Each row below holds a small network's activations on one record, seen along a few directions.
After each row come some of the record's fields: RIBE, BIFIV, LUFO, KOSA, PIDU, NUFAR.
The largest differences between rows may come from other fields.
(in the rows, 500 means zero)
Strong random noise was added to every row along 14 fixed directions; ignore it. To show where, here is one row again and again, with new noise each time:
[525 578 470 619 655 428 409 528 419 444 678 544 507 505 686 624 437 440
 391 353 706 516 612 346 438 401 594 390 452 400 443 591 509]
[514 778 498 440 452 341 619 402 513 440 479 389 419 578 400 529 583 640
 344 317 595 394 624 534 373 422 503 560 514 527 250 506 611]
[400 444 514 604 336 594 367 627 441 285 405 352 429 523 386 515 559 550
 532 460 403 397 566 539 364 693 474 575 526 407 631 652 619]
[445 503 556 674 701 494 496 346 465 275 414 274 637 677 601 499 441 555
 604 288 569 463 430 491 739 479 563 668 330 435 537 742 511]
[539 455 483 477 539 440 407 334 491 476 602 413 442 550 482 635 544 480
 447 355 485 733 489 486 410 493 594 563 468 197 477 381 456]
[501 493 540 542 458 448 566 468 526 563 415 632 432 445 459 423 517 479
 490 522 524 456 551 533 387 472 500 467 396 544 451 443 475]
[497 538 512 632 554 409 468 356 513 349 520 493 652 448 523 411 560 530
 421 464 652 637 655 483 487 470 610 433 435 281 494 482 408]
[473 408 710 532 492 529 474 600 638 499 499 745 426 348 535 555 558 283
 535 660 587 430 580 500 178 577 490 296 403 555 514 529 474]
[463 472 402 486 524 465 622 419 376 541 343 486 652 566 575 425 425 545
 574 505 462 572 516 288 767 497 647 516 553 563 526 493 419]
[644 428 271 235 405 610 373 656 498 580 489 355 439 490 643 660 445 549
 455 134 479 600 471 260 417 388 409 716 663 690 365 387 757]
[584 320 401 435 555 399 468 432 548 565 535 531 550 510 508 325 526 487
 499 430 390 534 444 568 660 454 635 602 328 323 395 385 351]
[365 480 629 426 453 485 617 399 459 513 388 406 332 605 370 626 566 374
 573 567 306 487 406 516 424 669 579 574 525 450 517 542 469]
[555 516 493 573 355 461 383 568 500 443 414 546 479 590 368 688 485 742
 577 593 398 342 505 538 512 705 520 385 346 511 590 557 496]
[499 448 616 465 509 595 496 534 633 477 405 623 554 557 464 514 512 597
 663 582 508 404 512 439 529 615 606 341 449 481 583 566 501]
[496 426 520 609 524 546 442 426 485 542 404 563 463 496 473 574 458 498
 569 562 449 541 372 557 574 584 545 479 317 465 636 512 394]
[450 328 459 279 413 586 445 641 521 482 495 510 467 478 404 320 609 372
 506 552 349 476 505 561 489 633 619 554 645 346 475 478 453]

[423 539 713 514 544 620 559 473 627 432 577 499 472 402 518 571 609 384
 473 604 590 556 561 465 238 553 543 324 610 415 558 549 559] -> RIBE: sodo / BIFIV: fuzov / LUFO: kasu / KOSA: tun / PIDU: luz / NUFAR: gezi
[502 469 507 375 598 559 511 485 641 670 681 524 417 340 546 506 600 331
 400 528 447 563 422 465 470 461 655 403 497 383 439 430 422] -> RIBE: sodo / BIFIV: sodag / LUFO: kasu / KOSA: folu / PIDU: luz / NUFAR: gezi
[482 534 433 524 593 643 450 569 334 455 457 476 416 555 530 335 369 416
 488 294 655 459 380 721 588 336 257 779 557 649 496 619 577] -> RIBE: ruf / BIFIV: fuzov / LUFO: bipel / KOSA: folu / PIDU: tumam / NUFAR: vabo
[476 479 491 540 525 391 503 464 478 339 541 254 478 594 527 403 534 532
 498 210 478 415 598 464 457 403 476 716 483 360 358 590 636] -> RIBE: ruf / BIFIV: sodag / LUFO: kasu / KOSA: folu / PIDU: tumam / NUFAR: gezi
[420 597 496 693 557 576 483 603 499 518 494 528 480 341 591 526 469 385
 422 562 559 402 400 528 526 516 409 451 388 674 598 639 491] -> RIBE: ruf / BIFIV: fuzov / LUFO: bipel / KOSA: tun / PIDU: luz / NUFAR: gezi
[492 390 579 362 569 442 558 566 606 588 545 612 523 503 616 607 522 263
 565 628 430 468 394 478 480 568 532 484 438 639 421 465 413] -> RIBE: sodo / BIFIV: fuzov / LUFO: bipel / KOSA: folu / PIDU: luz / NUFAR: vabo
[361 435 667 578 558 763 646 566 583 515 304 610 498 457 558 321 463 431
 665 580 558 375 452 451 504 499 525 442 514 692 640 652 569] -> RIBE: sodo / BIFIV: fuzov / LUFO: kasu / KOSA: folu / PIDU: tumam / NUFAR: vabo
[544 500 500 398 435 329 552 455 601 531 488 572 608 517 407 430 553 614
 550 633 430 466 573 463 586 569 539 408 473 460 430 392 400] -> RIBE: ruf / BIFIV: sodag / LUFO: kasu / KOSA: folu / PIDU: luz / NUFAR: gezi
[533 470 569 666 549 643 390 587 491 473 501 577 426 583 539 564 372 625
 598 395 606 413 463 546 429 465 386 455 403 529 652 600 633] -> RIBE: sodo / BIFIV: fuzov / LUFO: kasu / KOSA: tun / PIDU: tumam / NUFAR: gezi
[613 498 615 443 523 454 359 561 599 280 625 571 682 514 545 663 496 523
 539 594 681 549 627 522 397 540 434 317 524 503 457 529 466] -> RIBE: ruf / BIFIV: sodag / LUFO: bipel / KOSA: folu / PIDU: luz / NUFAR: vabo
[518 618 493 454 481 739 387 541 554 531 517 445 315 405 458 643 548 521
 419 364 604 575 463 477 305 476 435 487 612 492 561 508 664] -> RIBE: ruf / BIFIV: fuzov / LUFO: kasu / KOSA: folu / PIDU: tumam / NUFAR: vabo
[582 457 388 483 454 464 474 467 348 574 502 512 514 505 554 612 405 468
 445 540 473 672 408 572 520 476 409 578 516 609 506 342 431] -> RIBE: sodo / BIFIV: fuzov / LUFO: bipel / KOSA: folu / PIDU: luz / NUFAR: gezi
[414 529 521 448 405 470 621 639 376 528 520 575 386 511 520 440 501 384
 432 518 526 430 634 436 255 482 449 498 701 617 431 469 611] -> RIBE: sodo / BIFIV: fuzov / LUFO: kasu / KOSA: folu / PIDU: luz / NUFAR: gezi
[563 565 405 380 453 421 621 453 501 674 473 498 489 442 569 549 518 516
 417 458 475 538 568 263 501 399 579 460 546 616 345 400 517] -> RIBE: ruf / BIFIV: fuzov / LUFO: bipel / KOSA: folu / PIDU: tumam / NUFAR: vabo
[495 607 481 510 434 495 487 539 335 410 415 596 528 624 403 510 407 629
 543 523 645 492 619 525 482 529 454 438 637 522 544 513 521] -> RIBE: ruf / BIFIV: sodag / LUFO: kasu / KOSA: folu / PIDU: tumam / NUFAR: vabo
[464 467 482 481 512 617 541 545 550 647 517 647 467 475 529 448 478 572
 586 487 517 571 582 217 490 455 607 334 622 408 616 443 581] -> RIBE: ruf / BIFIV: fuzov / LUFO: kasu / KOSA: tun / PIDU: luz / NUFAR: vabo
[597 303 330 342 378 486 358 527 480 569 407 431 564 438 538 605 473 457
 535 483 348 706 371 452 595 565 364 709 513 644 518 329 457] -> RIBE: ruf / BIFIV: fuzov / LUFO: kasu / KOSA: folu / PIDU: luz / NUFAR: vabo
[422 616 405 447 658 660 576 543 461 738 550 466 274 481 582 520 467 385
 393 334 502 435 335 376 613 401 678 535 534 504 499 601 585] -> RIBE: sodo / BIFIV: sodag / LUFO: kasu / KOSA: tun / PIDU: luz / NUFAR: vabo
[472 551 485 337 452 402 499 695 392 489 600 437 373 590 569 722 465 372
 474 387 478 399 547 343 325 536 414 561 689 635 369 555 667] -> RIBE: ruf / BIFIV: sodag / LUFO: kasu / KOSA: tun / PIDU: luz / NUFAR: gezi
[447 491 445 842 550 638 517 436 323 577 424 526 431 343 572 351 381 430
 421 523 556 583 390 638 555 390 436 547 351 571 681 559 433] -> RIBE: sodo / BIFIV: fuzov / LUFO: bipel / KOSA: tun / PIDU: tumam / NUFAR: vabo
[524 578 615 356 572 629 394 476 613 380 516 448 505 550 447 783 548 454
 513 602 564 542 298 696 536 655 470 450 513 533 545 607 442] -> RIBE: ruf / BIFIV: fuzov / LUFO: kasu / KOSA: folu / PIDU: luz / NUFAR: vabo
[718 368 340 495 612 562 285 653 612 594 624 638 604 454 651 409 377 669
 547 344 568 416 505 373 701 318 530 412 346 472 468 493 523] -> RIBE: ruf / BIFIV: sodag / LUFO: bipel / KOSA: tun / PIDU: tumam / NUFAR: gezi
[323 420 505 655 425 447 489 605 255 416 445 481 463 539 513 553 440 320
 549 653 411 477 570 426 457 673 491 515 572 512 654 611 452] -> RIBE: sodo / BIFIV: sodag / LUFO: kasu / KOSA: folu / PIDU: luz / NUFAR: vabo
[461 403 728 394 539 544 460 486 471 417 575 566 366 846 399 636 415 540
 810 429 520 534 609 385 308 541 446 443 714 238 598 521 638] -> RIBE: ruf / BIFIV: sodag / LUFO: bipel / KOSA: folu / PIDU: tumam / NUFAR: gezi
[482 681 378 512 722 673 517 483 532 713 744 641 322 448 530 250 496 576
 331 249 727 526 577 345 526 220 696 359 622 135 481 456 598] -> RIBE: ruf / BIFIV: fuzov / LUFO: kasu / KOSA: folu / PIDU: luz / NUFAR: gezi
[613 607 605 502 437 582 395 565 740 594 440 726 403 422 347 662 527 668
 530 718 517 303 372 712 457 643 444 262 238 616 572 530 448] -> RIBE: ruf / BIFIV: sodag / LUFO: bipel / KOSA: folu / PIDU: tumam / NUFAR: vabo
[502 501 663 575 396 450 491 436 510 415 300 554 468 569 360 660 463 523
 653 633 495 499 421 667 368 635 269 532 410 696 594 489 501] -> RIBE: ruf / BIFIV: fuzov / LUFO: kasu / KOSA: tun / PIDU: luz / NUFAR: gezi
[409 581 470 696 538 400 531 566 305 421 468 588 566 500 526 440 428 429
 459 675 575 335 536 609 617 539 476 429 434 652 527 693 374] -> RIBE: sodo / BIFIV: fuzov / LUFO: kasu / KOSA: tun / PIDU: luz / NUFAR: vabo
[519 582 446 476 423 478 586 517 538 553 480 349 404 415 507 568 540 545
 397 388 429 413 496 432 435 453 476 571 465 631 385 520 621] -> RIBE: ruf / BIFIV: sodag / LUFO: kasu / KOSA: tun / PIDU: luz / NUFAR: vabo
[580 343 528 676 538 435 511 335 571 608 461 594 470 413 520 386 438 490
 582 461 476 570 443 548 472 364 385 554 223 482 528 375 446] -> RIBE: ruf / BIFIV: fuzov / LUFO: bipel / KOSA: tun / PIDU: luz / NUFAR: gezi

Which values does each new row have?
[517 583 299 551 615 658 456 521 404 679 608 419 412 453 602 582 423 535
 372 449 448 567 240 502 749 456 614 517 482 484 591 505 467] -> RIBE: sodo / BIFIV: fuzov / LUFO: kasu / KOSA: folu / PIDU: luz / NUFAR: gezi
[559 433 371 485 278 584 307 608 477 420 382 414 532 501 432 621 480 686
 539 406 460 599 532 480 411 620 381 604 548 543 627 401 637] -> RIBE: sodo / BIFIV: sodag / LUFO: kasu / KOSA: folu / PIDU: luz / NUFAR: vabo
[538 366 445 577 552 492 466 510 357 468 435 489 493 753 534 454 306 617
 685 284 511 465 471 476 608 404 374 713 449 530 568 512 599] -> RIBE: sodo / BIFIV: sodag / LUFO: kasu / KOSA: folu / PIDU: luz / NUFAR: vabo
[462 536 562 468 546 541 533 476 449 414 409 448 512 488 518 499 498 306
 459 491 593 548 418 675 467 490 406 652 531 640 480 550 479] -> RIBE: sodo / BIFIV: sodag / LUFO: bipel / KOSA: tun / PIDU: tumam / NUFAR: vabo
[618 576 448 586 691 404 439 401 404 611 659 636 439 615 514 551 343 559
 497 441 602 490 419 610 668 357 475 458 338 412 451 509 372] -> RIBE: ruf / BIFIV: fuzov / LUFO: bipel / KOSA: tun / PIDU: tumam / NUFAR: vabo
[627 569 480 437 471 424 498 424 482 579 565 617 527 555 518 757 431 650
 520 520 573 706 550 337 429 486 457 369 585 512 519 306 510] -> RIBE: ruf / BIFIV: fuzov / LUFO: kasu / KOSA: tun / PIDU: luz / NUFAR: vabo
[477 507 368 603 553 496 443 746 495 471 587 463 608 211 770 426 498 317
 296 467 568 333 564 319 577 424 530 454 445 730 409 691 523] -> RIBE: ruf / BIFIV: fuzov / LUFO: kasu / KOSA: tun / PIDU: luz / NUFAR: gezi
[478 277 624 606 366 301 515 520 426 353 453 617 596 582 431 474 503 457
 671 754 374 449 641 549 410 663 458 415 434 463 546 462 367] -> RIBE: ruf / BIFIV: fuzov / LUFO: kasu / KOSA: folu / PIDU: luz / NUFAR: gezi
[563 249 457 633 454 454 389 544 464 590 525 560 363 456 526 421 428 429
 557 425 386 494 486 566 385 417 389 632 274 449 523 417 488] -> RIBE: sodo / BIFIV: sodag / LUFO: bipel / KOSA: folu / PIDU: tumam / NUFAR: vabo
[595 541 452 551 414 184 459 515 477 362 620 478 642 531 530 646 543 575
 420 613 454 443 664 513 473 570 538 409 392 497 352 471 393] -> RIBE: sodo / BIFIV: sodag / LUFO: bipel / KOSA: folu / PIDU: tumam / NUFAR: vabo
[582 569 532 252 482 479 575 574 754 562 526 480 546 433 524 551 596 539
 496 477 463 374 485 410 485 484 451 486 529 686 321 471 601] -> RIBE: ruf / BIFIV: fuzov / LUFO: bipel / KOSA: tun / PIDU: luz / NUFAR: gezi
[291 563 580 538 437 481 687 477 234 423 471 435 425 662 422 428 498 407
 527 587 466 483 651 421 403 570 568 494 793 420 555 584 549] -> RIBE: sodo / BIFIV: fuzov / LUFO: bipel / KOSA: folu / PIDU: luz / NUFAR: gezi
[478 416 327 371 565 597 496 677 288 641 529 588 435 473 559 305 369 311
 502 533 453 454 421 503 704 418 465 551 705 613 494 538 422] -> RIBE: ruf / BIFIV: sodag / LUFO: kasu / KOSA: tun / PIDU: tumam / NUFAR: gezi
[484 528 390 458 346 556 413 816 322 410 482 459 426 641 472 530 399 653
 562 438 427 198 558 478 508 588 365 570 676 711 517 676 702] -> RIBE: sodo / BIFIV: fuzov / LUFO: kasu / KOSA: folu / PIDU: tumam / NUFAR: gezi
[546 369 583 508 493 740 377 390 641 543 426 475 417 508 437 578 499 587
 627 416 475 698 298 632 427 530 390 606 432 406 704 385 571] -> RIBE: sodo / BIFIV: fuzov / LUFO: kasu / KOSA: folu / PIDU: tumam / NUFAR: gezi
